These are the activations of a small network on made-up records, seen along a few directions, one row for each record.
Records have a field called W. Each example row is followed by its value.
Records without W are marked none.
The largest differences between rows may come from other fields.
(in the rows, 500 means zero)
Strong random noise was added to every row along 10 fixed directions; ignore it. To show where, here is one row again and again, with new noise each time:
[446 557 585 721 346 284 174 185 455 614 338 428 447 558 585 649 809 543
 437 541 207 769 435 436 438 509]
[758 509 316 460 499 516 509 522 402 476 556 677 740 584 509 601 456 558
 402 451 587 427 504 614 513 365]
[478 601 806 102 557 651 496 314 596 607 457 502 485 665 321 569 502 620
 576 556 294 600 510 680 500 414]
[527 748 547 557 653 367 435 648 389 273 577 482 593 627 334 452 828 685
 452 632 727 442 438 410 456 634]
[477 409 269 662 397 418 452 520 457 543 369 660 606 431 578 544 643 440
 452 402 557 448 564 462 424 417]
[109 301 562 542 542 500 527 658 735 375 379 281 286 199 319 590 579 368
 742 535 724 340 662 285 378 308]
[469 502 366 487 368 438 591 603 453 372 536 528 619 668 407 697 589 577
 578 620 673 372 458 399 554 217]
[665 553 622 610 388 438 278 680 291 384 738 630 382 473 607  96 493 643
 276  95 407 429 376 186 536 914]
[680 284 570 454 418 431 376 189 337 649 411 480 450 523 601 368 466 368
 641 512 330 669 336 891 456 358]
[550 449 572 362 609 566 682 574 418 475 417 502 454 463 424 291 592 489
 672 525 617 471 557 635 426 469]
[771 554 313 693 464 498 569 594 455 426 624 449 639 449 685 549 454 548
 361 440 539 509 591 275 601 494]
[573 452 401 496 505 564 480 781 526 328 680 605 560 378 442 501 350 554
 389 262 695 241 572 273 512 497]

[385 746 355 392 483 576 497 475 768 514 777 462 790 700 676 481 371 450
 315 625 516 419 389 437 747 586]	none
[ 87 442 446 447 404 480 374 422 636 653 431 685 583 661 457 412 513 332
 484 525 500 420 288 710 535 572]	w3
[562 550 647 362 456 570 375 345 482 607 517 661 549 702 410 697 375 620
 410 436 281 575 395 629 538 489]	w5
[824 261 347 635 605 574 470 585 490 382 592 488 550 304 464 795  81 423
 470 394 670 385 555 630 486 236]	w3
[472 591 450 426 304 619 759 479 531 656 439 557 593 674 627 641 447 557
 471 506 304 609 589 389 674 398]	w6
[254 357 781 332 322 522 512 325 542 546 371 338 271 665 277 799 438 554
 770 663 298 617 410 573 533 128]	w1
[465 587 377 590 701 612 699 738 648 420 580 484 685 401 520 354 408 443
 446 552 762 421 583 467 572 720]	w5
[472 659 537 521 490 513 526 387 598 641 572 453 666 708 630 450 412 468
 391 626 322 675 370 584 672 697]	w2
[463 560 390 581 312 484 620 500 505 492 502 443 565 629 620 610 596 552
 486 594 425 531 517 257 627 412]	none
[393 510 878 453 625 461 272 573 419 419 554 494 263 444 316 256 500 575
 480 335 438 509 369 505 398 847]	w4
[481 459 521 536 496 514 455 646 530 428 608 504 470 389 492 463 397 492
 441 384 605 382 496 397 502 607]	w7
[527 323 185 915 429 317 367 897 360 214 777 590 559 385 594 263 314 360
 401 312 927 158 253 346 588 640]	w3
[526 346 578 468 382 537 374 439 590 492 628 400 416 414 504 612 221 446
 515 403 426 478 449 513 586 357]	w6
[640 607 426 429 631 621 633 481 614 548 548 424 680 475 543 648 413 477
 438 603 512 552 656 529 546 448]	none
[217 281 648 574 553 459 477 608 477 442 328 439 256 343 351 282 583 371
 705 493 627 449 447 611 364 574]	w1
[367 244 415 744 359 271 493 594 245 374 389 524 346 496 426 391 644 389
 741 571 742 441 276 586 377 398]	w5
[396 445 475 316 632 643 892 728 521 475 427 504 452 412 462 249 523 448
 728 564 750 387 635 572 492 497]	w7
[478 473 376 652 462 634 607 575 661 589 456 523 579 390 642 585 285 444
 364 344 406 547 634 344 556 595]	w2
[583 299 368 804 346 466 580 637 447 383 502 401 421 338 588 699 363 470
 539 420 555 464 605 242 518 315]	w4
[696 597 378 623 812 616 719 721 573 380 633 390 670 375 549 355 332 430
 413 587 765 493 563 563 550 721]	w2
[496 293 531 496 394 507 652 427 513 436 547 247 370 543 527 595 305 395
 757 695 538 523 384 579 616 191]	w4
[517 591 471 509 528 482 463 691 395 349 597 647 563 553 383 513 544 658
 376 403 637 355 485 413 503 575]	w6
[266 456 567 679 408 391 321 455 523 518 343 524 337 470 456 526 671 494
 482 424 415 566 478 417 416 589]	w1
[429 616 425 493 522 542 685 408 537 660 309 566 607 534 569 534 718 526
 510 607 451 620 648 576 472 487]	w7

Which value of W does each new row have?
[399 513 405 526 550 404 446 444 387 604 327 766 661 618 473 400 711 429
 464 530 535 520 385 841 384 611]	w4
[532 595 110 917 462 387 679 698 452 386 487 540 695 512 671 569 684 504
 399 585 750 462 563 252 559 555]	w5
[542 543 665 329 688 645 558 502 616 555 578 432 452 370 542 181 404 438
 492 471 459 530 542 579 535 707]	none
[554 472 264 833 509 470 572 744 464 391 412 551 525 242 545 729 548 563
 369 345 682 418 764 161 396 495]	w7
[612 606 383 557 831 559 529 611 548 474 334 542 581 229 437 617 700 545
 393 477 663 461 826 472 275 577]	none
[420 493 334 513 459 478 486 440 549 597 543 662 736 642 574 408 416 390
 438 574 570 457 301 746 583 548]	w5
[627 433 652 720 622 465 370 598 462 387 574 316 266 261 536 336 413 498
 481 372 475 599 504 362 449 755]	w2
[375 624 669 301 435 473 640 373 320 686 255 649 458 765 482 240 875 558
 636 631 325 652 404 699 428 617]	none
